Each row below holds a small network's activations on one input, seen along a few directions.
In each table, some parts of the input vary, and every possible input appears once, in random order.
Descriptions start from the smaller parts, as in this example, which fits no table here: line(4) and (point or line(11) or (values(3) and ring(8))).
Shared parts are said once, and a part with two or three values counts as separate values.
In the rows, 128 means zero.

Other details of the inputs shift rows strongly along two fixed directions, in all tables alike. That doesn't count.

Rows:
x1: [163 159 105 157 105 130 109 123 112 103 141]
x2: [127 119 170  95 176  76 140 118 139 141 129]
x3: [155 161 141 117 163  87 139  99 107 104 142]
x4: [126 116  87 137 110 215 150 145 132 110 121]
x5: [121 152 161 158 151 108 103 140 137 124 133]
x6: [ 84  96 124  94 132 166 169 174 131 127  78]
x7: [159 146 130 184  85 112  60 141 141 139 158]
x8: [130 133 147  96 168  93 158  94 141 131 142]
x9: [173 167 106 176  80 112  83 123 147 125 164]
x10: [ 80  60 141  59 164 152 186 128 129 156  92]
x11: [125 133 150  99 176  88 147  66  80 117 133]
x12: [125 128 139 110 142  90 134  76 114 141 145]
x13: [157 160 116 189  99 136  77 112 153 129 176]
x14: [100 127 144 146 135 132 111 141 120 131 116]
x15: [140 125  77 140  94 212 148 165 140 101 119]
x16: [125 109  81 142  84 212 139 150 164 133 132]
x17: [123 148 151 126 141  89 124 149 121 122 112]
x18: [151 133 132 145 103  97  93 139 135 139 136]
x19: [156 144 148 134 128  81 103 139 143 136 142]
x20: [124 145 144 140 123  90 108 144 114 125 113]
x21: [117 114 171 114 171  81 117  96 122 150 139]
x22: [124 114  76 151  90 222 131 144 122 111 122]
x23: [ 79  93 123 105 115 153 148 151 102 136  83]
x24: [106  93 110  58 136 139 195 117 125 138 103]
Description of these inputs: line(4) and ring(6).
Q: The inputs of x20 and x14 match in every part but the ring(6) part. If x1 is changed in the same way as x20 into x14, which row does it become?
A: x22
Q: Start at x13 and move only the ring(6) part, one step at a time. The first step leads to x16. Which rows follow, in order?
A: x8, x24, x9, x12
Q: Start at x11 and move only the line(4) part, one step at a time. The first step leads to x12. Which rows follow, in order?
A: x7, x23
Q: Start at x3 and move only the line(4) part, one step at a time. The first step leads to x24. Which rows follow, in order?
A: x19, x17

Rows:
x25: [112 111  56 101  67 227 147 147 133 144 144]
x26: [102 153 189 138 163  83 120  94  92 114 115]
x27: [142 157 114 179  64 118 105 125 169 150 151]
x28: [168 135 153 124 201  85 130  98 116 125 127]
x29: [100 140  55 130  93 219 160 175 130 104  89]
x30: [180 162  96 177  74 129 100 110 116 136 146]
x31: [ 87  79  85  60 158 171 186  69 117 145 123]
x32: [122 119 170 130 169  45  98 137  82 164 115]
x33: [164 156  95 172  56 109  95 115 133 104 156]
x34: [133 125 163 124 180  73 140  90 166 147 145]
x35: [158 136 121 195 102 161  92  94 141 114 183]
x36: [ 84 113 189 132 161  32 104 150 135 177 120]
x37: [120 171 124 112 155  79 141  51 102 131 155]
x38: [ 87  75 141  61 135 173 197 101  95 140 130]
x39: [ 82  99 101 134  59 188 135 190 163 155  65]
x40: [151 121 142 112 171  66 133  80 129 101 147]
x41: [104 110 169 121 152  25  96 139  98 132 123]
x42: [146 159 120 175  70 105  67 152 133 100 118]
x43: [120 150 164 134 149  87 148  56  92 118 153]
x44: [119 166 178 142 182  88 151 102  98  92 125]
x45: [160 165 141 180 104 156 102 147 133 105 179]
x46: [180 178 110 184 107 130 103 157 121 110 119]
x47: [111 156 111 187 106 116  55 175 125 141 146]
x48: [135 132 168 139 192 104 142  71 117 106 157]
x49: [111  82  90 136 102 208 153 188 190 137  93]
x50: [135 147 155 163  86 123  67 181 179 159 140]
x51: [159 160 144 122 164  70 148  86  92 128 122]
x52: [111 107 112 131  97 233 156 196 129 104 114]
x53: [113  95  97 113  70 202 159 195 176 154 116]
x54: [134 153 128 116 197  96 135  66 127 119 160]
x55: [104  75 142  48 146 150 162 145  91 163  74]
x56: [126 188 104 177  96 137  71 140 130 118 128]
x57: [121  89 131  51 164 156 192 154  97 141  84]
x58: [113 138 152 211 102 121  61 179 114 127 145]
x59: [ 86  69 136  46 123 141 194 120 144 180 119]
x60: [136 130 139 182 104 129  65 152 190 152 132]
x61: [122 105  60 126  54 186 161 167 130  95  92]
x62: [104  63 113  63 164 142 187 129 125 101  83]
x63: [175 136 121 180 113 139  59 138 137 138 128]
x64: [156 172  93 180 139 157  89 137 158 101 157]
x65: [109  99 106 116  84 202 155 217 178 145 101]
x66: [104  46  99  56 131 141 185  83 119 127 110]
x67: [129 174 154  99 194  90 132 115 118 118 154]
x68: [195 144 101 181 118 145  94 124 141 125 151]
x69: [158 184  99 157 107 152  96 144 143 118 180]
x70: [131  81  71  99  41 195 143 160 136 126 133]
x71: [ 78  99 130  88 148 164 215 108  89 110  89]
x72: [122 183 128 117 174  80 148  76 106 114 142]
x73: [157 147 136 155  77 114  56 171 143 113 144]
x74: [148  87  73 103  59 215 148 156 119 158 123]
x75: [ 86  52 120  68 140 147 190  92 156 172 109]
x76: [137 176 121 157 103 146  60 158 140 131 155]
x77: [141 171 128 186  98 120 109 172 175 124 122]
x78: [115 123 188 138 187  98 106  85 113 119 133]
x79: [106  75 120  39 134 136 196 135 110 118 106]
x80: [132 137 177 141 205 104 137  92 120  97 143]
x81: [169 119 139 116 168  84 126  51 110 150 154]
x82: [102  80 129  42 148 136 190 157 113 109  91]
x83: [144 167 119 184  84 119 113 150 173 133 137]
x84: [195 162 117 161 100 139  96 153 129 132 161]
x85: [138 151 165 121 159  65 113 100  88 141  98]
x86: [136 155 152 115 161  51 142 111 110  87 115]
x87: [113 144 149 115 193  91  99  79 124 133 136]
x88: [113 140 204 118 170  92 109 112 102 127 141]
x89: [ 87  50 124  59 146 137 157 120 119 123  73]
Q: What is each input in this table made of?
A: values(5) and (point or (values(3) and line(4)))
Q: The inputs of x43 and x33 match in every part but the values(5) part. If x52 is changed in the same way as x43 into x33, which row does it become?
A: x82
Q: The inputs of x60 and x89 match in every part but the values(5) part. If x77 is changed in the same way as x60 into x89, which row does it become?
A: x86
Q: Which other rows does x38 become when the line(4) part takes its other values? List them by row number.
A: x45, x52, x88
Q: Which other rows does x28 become when the values(3) part takes its other values? List them by row number.
A: x46, x57

Rows:
x90: [167 114 103  69 121 130 168 120 117 124 110]
x91: [101 144  92 102 137 140 170 106 105 102 111]
x92: [ 81  87 189  72 167  80 128 135 111 171 108]
x93: [ 93 111 113 112 122 124 155 158  82 103  54]
x94: [ 85 124 167 101 160 140 140 165  81 114  90]
x95: [182 170 165 155 182  88 102 141 175 126 163]
x96: [131 142 185 168 126  41  61 142 157 148 128]
x97: [162 191 117 207  87 122  51 178  92  96 143]
x98: [ 88  50  97 120 135 252 162 148 142 134 106]
x99: [ 76 123 177  99 187  83 155 139  92 106  67]
x100: [134 136 174  56 235  86 186 106 113 105 112]
x101: [133 163 176 191 129 112  58 182 136 138 144]
x102: [ 72  81  97 122 120 241 178 152 147 153  96]
x103: [204 180  93 164 113 137 108 154 135  87 143]
x104: [ 95  31  96 102 104 237 150 135 153 152 113]
x105: [119 100  96 120  94 151 139  99 131 169 137]
x106: [160 167 134 164  82  92  61 146  87 125 143]
x107: [164 195 115 159  97  78  88  84 129 115 171]
x108: [189 139 128 154 103 131  85 164 199 142 160]
x109: [108 131 139  96 161 143 188 136 126  97 117]
x110: [ 88 112 148  84 153 100 147  95 163 159 135]
x111: [103 112 117  77 134  84 152  81 135 161 137]
x112: [149 161 160 183 124 102  73  92 168 158 183]
x113: [155 145  63 178  34 203 107 127 125 128 140]
x114: [145 161  61 195  66 213 114 141 118 103 133]
x115: [101 111 170  68 160  29 156  88  68 132  74]
x116: [182 183 156 131 132  34 121  75 117 112 175]
x117: [145 116 100 162  50 182 113 183 200 139 152]
x118: [ 84  50  85  82  63 184 141 190 104 171  81]
x119: [108  58  70  72  65 184 192 156 148 155 107]
x120: [ 96 143 152 115 186 142 165  88 103 116 123]
x121: [145 210 110 207 105 150  76 148 161  87 166]
x122: [125 188 175 160 189  60 100  94 163 131 174]
x123: [172 165 132 177 164 108  91  70  92  85 173]
x124: [101 103 134 105 148 158 184 155 159 133 119]
x125: [122 165 203 177 179  29  78 139 140 131 125]
x126: [122 134 135  77 173  92 200  96  93  98 117]
x127: [120  54 100  95 123 161 143  89 118 153 135]
x128: [ 92  86 172  68 164  17 145  98  98 165  87]
x129: [146 132  90 198 100 239  91 154 136  85 147]
x130: [137  96 126  92 151 125 147  53  80 121 137]
x131: [190 113  64 141  51 172 106 179 177 146 141]
Q: The inputs of x128 and x99 match in every part but one. If x127 is changed in the same way as x128 into x99, which row does it become?
A: x129
Q: The inputs of x126 and x117 match in every part but one. If x93 is changed in the same way as x126 into x117, which row does it become?
A: x96
Q: What is each input in this table made of?
A: ring(6) and (values(2) or line(5))
Q: Which other rows agree with x95 in the ring(6) part? List them by row number.
A: x98, x101, x102, x122, x124, x125
Q: Which other rows agree with x113 in the ring(6) part? List them by row number.
A: x90, x106, x107, x115, x116, x130

Rows:
x132: [136 129 164 121 159  95 122 108 133 141 150]
x133: [120 152 151 121 172  99 150 105 109 102 122]
x134: [146 131  94 122 116 139 141 100  91 107 130]
x135: [119 119 162 117 163  86 119 119 120 138 118]
x136: [101  87  92  90 115 186 170 120 140 146 119]
x137: [125  93  84 117  59 186 137 190 146 139 101]
x138: [133 132 150 106 168 104 140 101 130 129 148]
x139: [ 92 117 142 120 144 141 143 140 112 127 105]
x140: [110  78 117 103 111 159 143 145 135 145 108]
x141: [109  98 125 105 129 140 146 108 136 155 131]
x142: [ 97  75 131  80 138 122 157  98 127 161 113]
x143: [132 146 150 127 170 105 126 118 127 120 135]
x144: [135 160 153 181 124  94  75 138 126 118 139]
x145: [ 85 116 140  92 168 138 171 123 105 118  99]
x146: [162 178 124 168 119 118  92 105  92 100 154]
x147: [139 169 142 166 108  89  88 156 126 118 129]
x148: [167 166 107 183 104 153  98 154 150 102 144]
x149: [136 134 135 105 160  96 153  72 132 130 149]
x150: [175 166 131 161 128 112 107 117 148 109 167]
x151: [154 151 113 171  78 131  83 184 147 126 125]
x152: [113 113 140 119 145 138 136 142 127 136 112]
x153: [131 105  70 139  38 184 119 173 159 149 119]
Q: What is each input in this table made of?
A: values(2) or (line(4) and line(5))

Rows:
x154: [101 116 126  85 146 134 173 137  96 115  89]
x155: [107  93 121  82 149 149 176 101 138 143 125]
x156: [157 133 107 159  70 137  89 163 160 142 144]
x157: [103  89 116  83 135 142 167  93 118 147 120]
x158: [159 154  99 177 103 177 106 142 146 103 151]
x159: [146 183 216 153 206   5  84  92 131 127 162]
x160: [131 137 119 181  83 145  79 171 139 128 124]
x161: [135 156 108 182  89 163  92 162 119 106 128]
x162: [ 99  82 139  81 146 136 161 130 141 157 113]
x163: [ 95  78 134  81 132 128 152 121 121 160 108]
x164: [ 96  96 136  84 139 118 161 147 117 136  84]
x165: [120 108 110  80 145 142 181 109 102 115 106]
x166: [140 161 114 181 104 170 100 171 139 103 133]
x167: [175 184 180 133 182   4 101  47 128 131 189]
x168: [155 149  93 177  89 170  98 134 125 107 146]
Q: What is each input in this table made of?
A: values(3) and ring(5)
Q: The inputs of x166 and x158 match in every part but the ring(5) part. If x161 is changed in the same way as x166 into x158, which row does it become?
A: x168
Q: Which other rows does x155 become when the values(3) part takes its other values? List them by row number.
A: x157, x167
Q: Which other rows does x165 become when the ring(5) part takes its other values? List them by row number.
A: x154, x156, x164, x167
